These are the activations of a small neural network, seen along a few directions. Each row is one input.
Each table varies a few parts of the input and shows all the possible inputs, shuffled.
A made-up example of a description, with smaller parts first: line(6) and (point or line(11) or (values(3) and ring(8))).
Shared parts are said once, and a part with two or three values counts as separate values.
In the rows, zero is written as 128.

Other details of the inputs vary at random and push rows far along two fixed directions, the same in every table; ignore that.

Table:
r1: [114 120 123 141 125 134 134 145 147 104 116 141 125  93 151 125]
r2: [100 110  99 149  98 154  73 115 127  80 120 101 105  98 144 142]
r3: [116 111 132 141 135 146 121 134 136 105 133 126 108  79 130 138]
r4: [119 113  91 159  88 174 133 124 148 111 156 131 107 104  77 116]
r5: [125 133 175  93 165  93 143 117  97 131 130 122 141  83 156 135]
r6: [142 154 130 136 113 137  94 115 150  94 129 136 115  83 149 122]
r7: [143 152 101 122 108 134  87 109 135 110 125 119 126 125 142 138]
r8: [142 156 150 110 121  91  58 108 124  93 118 119 114  56 207 127]
r9: [126 133  80 118 111 163 172 140 131 166 157 152 164 192  62 108]
r10: [135 164 112 111 104 138  87 109 143 118 125 125 134 109 138 130]
r11: [125 134 116 111 137 124 185 150 123 168 150 140 151 199  91 119]
r12: [124 126  94 114 111 150 100 120 121  98 144 101 119 110 131 138]
r13: [127 143 111 147  96 158  68 106 143  91  97 123 121  97 143 121]
r14: [128 124 183 100 171  76 143 127  99 113 116 103 103 124 165 137]
r15: [136 130 150 131 129  97  60 112 153  67  73 108  70  60 211 125]
r16: [136 103 106 147  93 155 149 147 150 125 150 130 110 125  64 123]
r17: [131 123 128 118 131 105 151 138 113 156 155 148 159 153 124 116]
r18: [156 136 156 112 172  77 159 116  98 180 116 135 140 197 114 143]
r19: [157 138 158 126 180 106 169 124 117 172 120 133 145 192  97 135]
r20: [122 135 114 164  95 149  78 125 151  91  94 124  92 115 134 129]
r21: [130 100 145 125 154  98 165 149 128 150 113 136 128 172 125 117]
r22: [105 131  99 129 101 170  89 121 144  82 145  95 107  81 139 137]
r23: [ 88 145 147 109 131 110  77 112 111  86 106 114 134  75 222 113]
r24: [137 120 180  86 194  65 139 122  76 145 130  98 136 142 165 145]
r25: [142 167 197 103 194  73 143 127 103 159 117 133 143 116 167 143]
r26: [121 113 108 142  86 138 129 145 156 105 134 148 113 111 123 109]
r27: [147 130 123 138 124 122  93 129 140 116 104 147 111  99 139 138]
r28: [136 168 127 116 153 131 140 116 125 164 140 126 145 164 110 133]
r29: [153 166 194  96 173  59 140 126 104 163 133 129 137 123 161 125]
r30: [144 119 151 124 132 154 178 121 108 163 156 117 130 154 121 144]
r31: [114 109 103 140  93 150 107 136 157  98 112 158 120  76 143 110]
r32: [128 144 137  86 153 119 172 121  97 176 168 111 172 171  88 141]
r33: [141 114 125 144 124 159 205 137 122 197 159 154 152 205  94 125]
r34: [154 131 146 119 143 106 138 122 128 164 111 134 143 162 106 131]
r35: [131 166 153 101 134 100  63 116 135  89 116 107 102  79 206 131]
r36: [132 164 155 106 113  90  70  98 137 100 125 124 124  47 200 129]
r37: [142 135 122 135 102 147  75 116 157  81  94 148 105  55 152 121]
r38: [121 153 178  75 186  78 149 125  84 149 150  94 137 133 162 137]
r39: [136 110 127 124 147 110 163 147 115 155 125 152 152 151 119 125]
r40: [112 119 124 131 148 119 137 138  99 157 129 127 161 177 131 125]
r41: [119 146 111 121 154 136 210 143 114 199 166 139 176 226  64 119]
r42: [144 127 139 147 112 125  84 134 161  86  86 136  84  61 162 127]
r43: [136  54  18 196  48 205 145 145 182 117 116 160 108 189  21 112]
r44: [110  85  37 188  49 225 123 137 170 123 134 127 122 152  12 130]
r45: [156 117  90 173  60 210 108 123 179 128 125 148  91 130 105 132]
r46: [126  94  50 192  61 205 163 149 182 142 156 167 136 163  24 103]
r47: [107 148 194  97 189  78 144 128  68 138 130 100 129 145 164 141]
r48: [ 94 104  78 169 103 189 101 137 161  92 127 134 122 135 121 116]
r49: [139 150 148 128 165 100 139 120  92 182 124 129 163 202 108 147]
r50: [133 121 145 119 154 101 152 136  96 139 133 124 132 118 122 146]
r51: [125 107  68 156  52 180 130 137 170 117 141 163 138 121  74  99]
r52: [120 146 118 102 144 104 143 132  99 144 143 119 159 153 152 125]
r53: [114 100 112 132 103 137  96 122 152  85 104 135 115  94 162 109]
r54: [121 132 191  94 190  62 161 149 100 153 118 145 134 121 182 122]
r55: [136 109 131 138 164 119 214 151 122 194 141 142 164 226  66 126]
r56: [125 117 117 127  98 126 106 120 126  99 150 116 119  88 134 136]
r57: [150 127 132 116 140 133 204 138  99 189 175 141 177 176  34 123]
r58: [132 130 187  80 186  73 151 111  84 144 129 105 145 128 159 135]
r59: [141 116 181 109 175  92 181 152 101 161 133 129 132 138 110 141]
r60: [107 164 145 140 126 124  42 103 137  69  90  97 103  59 219 135]
r61: [115 103 115 145 110 151 100 124 152  74 112 101  90  86 139 139]
r62: [ 99  99  73 182  86 208 115 132 158 108 132 116 113 140  60 134]
r63: [ 95 125 134 134 126 121 114 137 127 108 110 123 116 128 166 119]
Each input here is: values(3) and (point or (values(4) and ring(5))).
Changing only the values(3) part turns r17 into r8. The same change can be made to r41. Which row results?
> r28
Which other rows does r45 become when the values(3) part takes its other values? List them by row number.
> r30, r33
Which other rows does r9 become when the values(3) part takes its other values? List them by row number.
> r10, r32

Table:
r64: [144 134 128 130 158 120 153 133 111 172 117 124 144 204  76 140]
r65: [121 105 127 116 149 127 187 143 103 160 161 115 152 163  78 133]
r66: [110 104  91 157 105 176 145 138 140 123 140 121 122 147  76 130]
r67: [117 118 129 133 145 134 150 127 106 147 140 109 142 169 112 136]
r68: [142 181 192  77 184  66 134 108  86 159 137 121 163 126 201 127]
r69: [136 155 122 139 102 120  47 105 146  80  95 122 101  77 182 128]
r70: [133  73  94 190  79 173 140 154 190 110  94 173  92 133  61 116]
r71: [ 92 144 105 119 100 136  60 113 136  75 117 111 123  81 200 113]
r72: [136 187 179  73 183  56 122 108  88 157 128 122 172 136 197 125]
r73: [ 94 112  97 123  72 155  76 123 148  55 140 114 109  35 181 115]
r74: [147 107  97 160 114 174 143 135 144 149 119 130 115 180  53 142]
r75: [121  82 120 155  87 128  91 142 174  52  91 136  63  70 179 116]
r76: [145 103 138 146 162 106 180 155 125 172 113 173 136 187  98 127]
r77: [129 135 194  80 189  66 128 121  83 123 129 101 122  87 187 144]
r78: [119 154 138 115 115 124  90 112 143  92 130 128 121  63 184 122]
r79: [148 127 107 158 102 161 130 135 159 140 131 147 117 136  70 131]
r80: [141 131 123 110 122 127 164 129 129 155 157 146 151 130  93 120]
r81: [102 121  83 146  71 175  91 121 150  89 130 123 118  98 147 118]
r82: [157 126 102 162  95 164 120 127 155 142 121 144 119 150  76 133]
r83: [119 124 115 125 153 127 158 133 103 163 134 117 157 203  89 133]
r84: [117 136 121 120 136 142 180 142 113 169 164 132 160 171  90 122]
r85: [144 128 138 123 116 117 115 121 134 115 131 132 115  81 133 130]
r86: [130 160 205  87 205  69 139 122  78 146 125 101 130 119 181 145]
What do these inputs look like to the network?
> values(3) or (line(4) and ring(5))
Which other rows does r79 become when the ring(5) part takes its other values? List them by row number.
> r66, r78, r84, r86

Table:
r87: [130 170 177  89 172  77 137 117  91 156 131 123 153 140 190 125]
r88: [107 130 106 133 101 145  65 117 150  69 116 106 100  68 162 130]
r89: [114 134 107 130  90 140  74 118 155  73 124 124 107  55 164 116]
r90: [115 138 106 142  94 153  66 109 155  74 109 115 102  86 182 125]
r91: [101 110 105 129  85 147  80 121 146  68 128 114 105  70 181 115]
r92: [162  97 139 153 167 116 217 160 129 204 114 165 138 235  30 136]
r93: [113 142 169  88 165  88 119 113  88 115 139  89 130 102 199 137]
r94: [129 121 113 138 141 145 209 151 113 205 155 155 173 220  40 122]
r95: [116 170 195  72 197  47 141 121  75 154 134 113 164 128 196 122]
r96: [100 113 101 128  94 150  80 117 142  64 122 103 101  76 181 124]
r97: [151 156 175  79 193  67 184 129  75 202 152 137 181 179 118 135]
r98: [161  72  82 191  94 170 186 170 175 166 110 183 114 207   4 123]
r99: [112 160 187  94 191  83 135 122  77 139 137 103 149 116 189 138]
r100: [146  84 103 186  94 161 115 145 174  99  91 147  72 123  84 134]
r101: [111 113 106 125  85 149  86 117 148  69 138 117 103  56 173 120]
r102: [119 118 105 145 133 156 171 141 125 163 142 137 151 185  70 126]
r103: [130 104  67 171  72 184  94 126 160 102 122 131 111 132  74 130]
r104: [163  71  78 195  72 186 156 164 192 130 110 180  91 155  20 122]
r105: [139 124 120 133 146 146 215 147 115 208 167 157 174 210  32 125]
r106: [132 125 104 136  94 147  87 116 144 100 118 123 113  90 130 131]
r107: [150 169 177  89 184  82 184 125  87 202 156 134 174 181 128 130]
r108: [125 169 174  98 146  97  81  98 112 102 122 103 121  68 222 131]
r109: [153  80  99 185  82 171 122 146 184 103  94 157  75 116  68 131]
r110: [120 160 183  80 170  57 100 113  85 123 119 112 147  95 224 128]
r111: [123 114  84 147  89 156  90 122 152  94 112 125 116 116 123 129]
r112: [141 146 128 126 140 137 145 127 118 163 139 124 140 174 105 136]
r113: [129 160 173  85 204  70 186 132  74 192 141 120 178 194 121 132]
r114: [114 119 120 120 102 142 100 117 134  86 136 107 109  77 157 131]
r115: [117 107  77 169  72 198 117 133 165 106 134 136 114 112  74 125]
r116: [116 165 181  84 168  74  99 107  99 110 126 103 132  73 203 131]
What do these inputs look like to the network?
> ring(5) and (point or line(5))
Changing only the ring(5) part turns r115 into r102. The same change can be made to r106. Which row results?
> r111
Which other rows does r105 become when the line(5) part takes its other values? List them by row number.
> r89, r97, r101, r107
Which other rows does r92 become when the ring(5) part takes its other values? List them by row number.
> r98, r100, r104, r109
